A small network was shown many inputs. Here are its activations along a few directions, one row for each input.
Each table varies a few parts of the input and shows all the possible inputs, shuffled.
Descriptions start from the smaller parts, as in this example, which fits no table here: one of 6 places along a line, together with either a single point or one of 9 places around a ring or (one of 2 separate values, together with one of 8 places around a ring).
Shared parts are said once, and a part with two or three values counts as separate values.

Other details of the inputs shift rows strongly along two fixed directions, in all tables alike. That doesn't count.

A family of inputs:
x1: [-54.5   2.8 -23.2   9.1   9.9 -14.9 -17.0 -33.3 -12.9   7.5 -24.0]
x2: [-17.9  10.4 -37.0   2.8   6.7  -9.5 -35.5 -43.4 -69.8  -8.2 -33.1]
x3: [ 25.2  -7.9  25.6 -46.8 -14.0 -12.1  -3.2  29.3   0.7 -15.5 -10.3]
x4: [ 36.2   7.0  45.6 -26.0 -12.8 -14.7  18.4  17.7   8.8 -10.0  -7.8]
x5: [-21.8  19.8 -45.6   8.1  25.2 -20.9 -15.0 -33.7 -22.3  -3.5  -6.3]
x6: [ 34.6 -21.3  28.7   9.9 -21.2   4.8  -2.2  41.9   1.7   1.1  19.1]
x7: [ 45.6 -23.4  26.2 -33.1 -32.9  -5.5  -3.8  19.4 -14.4  -8.7   2.4]
x8: [ -6.8   8.7 -17.2  47.5 -11.9  50.8  17.8   0.5  61.6  31.6  44.3]
x9: [-32.9   4.1  -7.8  37.9  14.1  26.7  -3.7  28.9  60.3  40.1  44.7]
x10: [ 18.9 -10.5  30.8 -18.5  -6.2 -16.7 -13.0  47.5 -12.4 -17.4 -15.1]
x11: [-42.8  -1.6 -11.5  24.6  16.9  30.9 -10.4   5.4  32.4  21.7  29.0]
x12: [ 22.6 -15.0  24.8 -29.8  -5.3   6.5  11.8  32.6   7.7 -19.9 -11.8]
x13: [ -6.0  24.7 -29.6  34.6  12.5  43.7  21.4 -10.5  55.4  38.9  64.6]
x14: [-25.9  23.4 -16.3  30.3   6.7  41.0  16.7  11.4  73.7  22.8  29.6]
x15: [-25.1  27.0 -37.1 -15.3   3.6 -23.4 -43.0 -34.2 -48.7  -6.3 -23.7]
x16: [ -4.2  -4.1 -33.9  31.6   6.1   9.7   6.4 -18.4  26.8  14.2  39.2]
x17: [-45.4  13.6 -25.2   0.1   6.7 -30.8 -23.7 -36.7 -38.5 -20.6 -42.8]
x18: [ 35.5   1.8  40.6 -20.5 -11.8 -19.7  14.8  17.4  -9.3 -16.0 -20.1]
x19: [ 57.5 -18.5  25.5 -27.5   0.2 -18.8  20.0  16.7 -24.4 -10.9  -4.9]
x20: [-16.9 -16.2 -17.3 -14.6  17.2 -21.3 -12.1 -11.3  -6.7   3.2 -14.4]
x21: [-18.4  -3.6 -43.7  -0.1  -9.1 -10.1 -37.0 -46.3 -44.7  -7.6 -14.0]
x22: [ -6.6  26.5  -7.3  43.7   4.2  15.7  14.5 -16.8  34.7  28.5  34.3]
x23: [ 31.3 -17.2  19.8 -31.9   5.2 -17.3  18.2  28.2  11.4 -18.8  -4.9]
x24: [-31.3  -3.2 -22.2  28.2  26.2  27.4  24.0  -0.3  65.9  30.8  39.4]
x25: [ 32.1  -8.9  32.3 -23.7  -1.5 -12.4  29.4  22.6 -16.7 -24.2 -19.3]
x26: [ 28.1 -10.5  24.0 -34.9  -5.9   7.1  20.2  33.4  29.0 -10.7   8.0]
x27: [ 21.9 -15.9  40.6 -20.1  -3.5  12.7   8.9  46.9   9.9 -20.3   5.6]
x28: [-37.2   9.3  -8.7  29.6   9.4  14.0   6.5  -7.7  58.0  32.5  24.2]
x29: [ 42.0 -12.9  26.2 -29.1   4.8 -13.5  27.0  22.3 -17.4 -23.7 -15.7]
x30: [ -9.2  31.9  -5.5  36.9   3.5  17.8  14.8 -20.0  47.6  33.5  42.6]
x31: [-27.6  -7.7 -34.8  16.2  -3.7 -20.2 -23.1 -47.3 -55.1 -17.8 -29.4]
x32: [ -7.6   1.7 -23.5  46.0  -3.2  53.0  17.9  -1.2  58.1  26.8  59.0]
x33: [ 23.3  -8.1  39.7 -25.8 -12.8 -21.4   9.6  21.9   3.5 -21.1 -24.3]
x34: [-30.0  -2.7 -30.9  29.7  -2.4   9.2 -38.8 -30.1 -38.5  -6.4   3.4]
x35: [ 35.7 -25.4  38.0 -10.7 -28.3  -8.6  21.9  12.4 -14.9 -16.7 -10.0]
x36: [-22.6  20.3 -29.3  33.6   9.5  -9.8 -40.8 -15.2 -41.0  11.8  -0.9]
x37: [ 43.8  -6.6  30.8 -22.8 -18.2   0.7   6.1  15.6 -32.8  -7.7 -31.5]
x38: [-23.6  10.6 -25.4  27.2  25.0  21.3  25.2   0.7  59.0  10.2  35.6]
x39: [-24.4   7.0 -23.2   8.1 -15.9 -30.6 -40.5 -56.9 -42.7  -8.7 -28.2]
x40: [  5.3 -31.3  28.3 -29.9  -0.7 -15.9  11.9  16.9 -12.5 -12.4 -30.8]
x41: [-15.7  21.0 -35.3  -4.5   0.1 -16.2 -40.1 -39.7 -50.2   6.2 -12.3]
x42: [ 13.1 -17.7  44.5 -33.8 -12.3 -16.9   5.8  15.9  15.3   1.3 -17.4]
x43: [ 37.8 -17.8  36.7   4.9 -27.6   1.2  19.6  15.4  18.1  -1.8  11.1]
x44: [ 32.4  -8.9  38.9 -24.1  -4.0   1.4   1.1  34.5 -30.3 -24.9  -9.7]
x45: [-40.7  22.2 -20.8  -3.8   3.2 -31.9 -34.5 -41.1 -19.2 -12.6 -33.6]
x46: [-15.7 -11.5 -39.2  14.0   3.2 -15.9 -20.1 -43.7 -45.6 -14.2 -18.0]
x47: [-23.5   9.9 -25.2  12.2   9.3  -8.3 -45.7 -35.3 -77.7 -12.0 -22.8]
x48: [ 17.0 -28.4  23.1 -48.0  -6.2  -5.8   1.9  20.6  -0.3  -3.0 -15.4]
x49: [-13.7  23.8 -10.0  42.3   7.2  19.6  26.3 -16.7  27.3  24.8  33.8]
x50: [-25.0  -5.8  -6.9  -9.1  -1.5   3.2 -16.8  -4.3  -3.2   8.8 -30.7]
x51: [-14.1   9.5 -37.3  18.0  20.0 -10.1  -7.5 -40.5 -38.7  -0.7  -8.5]
x52: [-27.7  17.2 -38.9  -4.0  11.0 -12.9 -35.0 -36.3 -59.1 -17.3 -38.3]
x53: [ 37.2   3.4  32.8 -16.3 -11.5  17.0  25.8  36.1  17.4  -2.4  -6.4]
x54: [-12.4  27.7 -27.6  17.5  13.9  30.1  15.6  -4.6  48.0  21.7  44.6]
x55: [-12.5  29.2 -10.0  47.4  14.1  28.3   6.0  29.3  52.3  29.4  54.7]
x56: [ 13.5 -29.1  26.8 -32.0  -3.8   8.1   6.8  29.1   6.6  -1.8 -13.6]
x57: [ 46.8 -16.6  39.7 -15.7  -6.7  -4.2  36.2  21.8 -17.7 -12.6  -7.0]
x58: [ 18.7 -14.2  31.1 -16.6  -0.4   0.2  34.7  32.7  24.0 -17.9  -2.5]
x59: [-33.6  26.7 -24.1  15.0   9.5 -16.2  -6.8 -34.5 -26.9  -6.0 -19.4]
x60: [ 17.1 -19.0  30.2 -37.9 -10.2   4.7   6.0  34.9  29.2  12.9   9.5]
Description of these inputs: one of 5 places along a line, together with either one of 2 separate values or one of 4 places along a line or one of 6 places along a line.
The inputs of x37 and x14 match in every part but the place on the line of 5. If x13 is changed in the same way as x37 into x14, which row does it become?
Answer: x26
The inputs of x57 and x25 match in every part but the place on the line of 5. If x49 is changed in the same way as x57 into x25, which row does it become?
Answer: x59
Start at x39 and move only the place on the line of 5, one step at a time. The first step leads to x30. Which rows follow, in order?
Answer: x4, x45, x42
List by row number the other rows that have the place on the line of 5 in common with x48.
Answer: x1, x9, x11, x20, x24, x28, x40, x42, x50, x56, x60
Change only the place on the line of 6 in x17. List by row number the other rows that result.
Answer: x23, x33, x38, x45, x58
Change only the place on the line of 5 in x41. List by row number the other rows that result.
Answer: x3, x7, x15, x60
Change only the place on the line of 4 in x21. List by row number the other rows that result.
Answer: x7, x8, x32
